A small network was shown many inputs. Here are its activations along a few directions, one row for each input.
In each table, some parts of the input vary, and every possible input appears once, in random order.
A made-up example of a description, with smaller parts first: one of 4 places along a line, together with either a single point or one of 9 places around a ring or (one of 2 separate values, together with one of 8 places around a ring).
Shared parts are said once, and a part with two or three values counts as separate values.
In the rows, 128 means zero.

Other details of the inputs vary at random and push rows far along three fixed directions, the same in every table; ignore that.

A family of inputs:
r1: [ 98 123 142 169 113 123 145 110 120  72 151  96 174 115]
r2: [114  73 175 161 114 157 136 111 154 153 131  83 158 138]
r3: [168 157 119 112 125 136 125 126 111 176 131 155  84 114]
r4: [ 94 170  87  96 129 119 133 101 112  51 138 151 121 104]
r5: [116 184  91 118 129 110 150 103 129  45 123 153 131 116]
r6: [114 181  84 115 133 112 135  99 138  50 129 149 131 101]
r7: [123  90 141  54 131 137  78 139 168 123  65 153 130 172]
r8: [180 160 131 128 124 126 116 119 116 180 148 157  92 117]
r9: [131  77 182 172 108 150 135 138 137 135 127  82 171 144]
r10: [182 159 129 134 125 118 106 130 101 178 146 151 107 113]
r11: [133  76 187 178 105 146 129 137 136 135 138  81 169 138]
r12: [100 177  77 107 132 106 118 108 112  57 131 142 141  96]
r13: [164 148 128 110 122 125 104 138  84 162 143 153  98 116]
r14: [109  53 188 192 131 164 148 162 120 188 164  65 119 137]
r15: [113  90 130  65 136 122  69 133 162 139  55 140 155 171]
r16: [160 151 122  98 126 137 127 128 101 160 127 162  82 122]
r17: [ 77 102 119 158 132 128 178 134 124 100 171  75 134 118]
r18: [173 150 115 163 140 119 151 154 110 214 169 155  81 116]
r19: [ 99 119 126 164 115 150 148 121 118  82 148  79 163  95]
r20: [166 155 120 114 125 133 119 119 108 182 138 154  84 116]
r21: [173 149 125 110 123 128 104 146  88 155 137 154  94 114]
r22: [169 155 124 116 121 133 110 123 112 178 146 154  86 113]
r23: [162 155 118 151 152 122 129 158 101 203 159 142  64 119]
r24: [116  83 142  63 132 131  84 145 147 131  58 141 147 170]
r25: [108 182  95 116 127 101 140  95 127  50 134 156 132 117]
r26: [ 98 122 140 168 116 127 160 112 120  73 137  95 173 117]
r27: [103  61 132  81 145 127 101 168 168 167  77 149 125 183]
r28: [117 182  78 118 137 109 133 111 120  52 120 144 146 102]
r29: [122  96 147  65 134 113  85 122 182 132  49 161 146 197]
r30: [105  82 115  61 156 105  93 157 193 154  66 132 133 193]
r31: [ 96 118 129 160 113 160 159 110 134  85 150  83 149  99]
r32: [ 97 121 130 167 121 136 155 109 125  82 139  88 173 103]
r33: [124  99 145  64 134 116  92 127 184 124  43 161 147 192]
r34: [114 183  80 115 135 118 145 100 135  53 124 147 132 104]
r35: [ 88 107 138 161 112 146 152 113  94  91 160  83 155 100]
r36: [185 162 129 154 138  99 161 153 106 204 175 142  77 135]
r37: [125  71 174 171 105 162 121 139 133 147 146  67 160 116]
r38: [ 89 174  72 128 149  85 166 128 135  65 136 163 132 126]
r39: [ 85 107 140 156 111 155 162 102 111  92 162  89 141 105]
r40: [105 170  81 101 132 119 133 121  99  46 124 143 132 102]
r41: [188 164 137 132 119 121 124 129 114 161 143 162  90 125]
r42: [178 156 123 119 121 137 113 131 115 171 143 152  84 109]
r43: [106 180  78 117 138 100 131  98 114  61 123 147 147 104]
r44: [124  65 183 160 104 182 145 135 129 153 147  76 137 128]
r45: [182 161 137 147 120 114 128 126  84 175 149 152 105 122]
r46: [118 100 130  55 142 122  85 123 193 125  39 159 149 182]
r47: [ 97  49 159 185 122 157 153 156 151 183 154  75 144 134]
r48: [104  70 175 185 146 144 141 152 158 168 139  75 145 150]
r49: [192 159 128 137 125 122 108 137 104 172 143 149 104 109]
r50: [180 157 116 146 146 106 150 150 116 209 169 137  78 127]
r51: [ 79 127 135 176 148 115 166 134 139  84 147  98 148 134]
r52: [113  94 128  62 137 124  77 138 165 128  48 142 156 167]
Each input here is: one of 4 places along a line, together with either one of 3 separate values or (one of 2 separate values, together with one of 5 places around a ring).
Changing only the place on the line of 4 turns r6 into r42. The same change can be made to r48. Which row results?
> r23
Which other rows does r14 become when the choice among 3 separate values takes its other values? List them by row number.
> r17, r27
List by row number the other rows that have the place on the line of 4 in common with r51.
> r1, r5, r9, r11, r25, r26, r29, r33, r36, r38, r41, r45
Which other rows does r22 become when the place on the line of 4 takes its other values? List them by row number.
> r4, r8, r25
Which other rows does r37 become when the choice among 2 separate values takes its other values? List them by row number.
> r42
Which other rows does r23 become when the choice among 3 separate values takes its other values? List them by row number.
> r30, r47
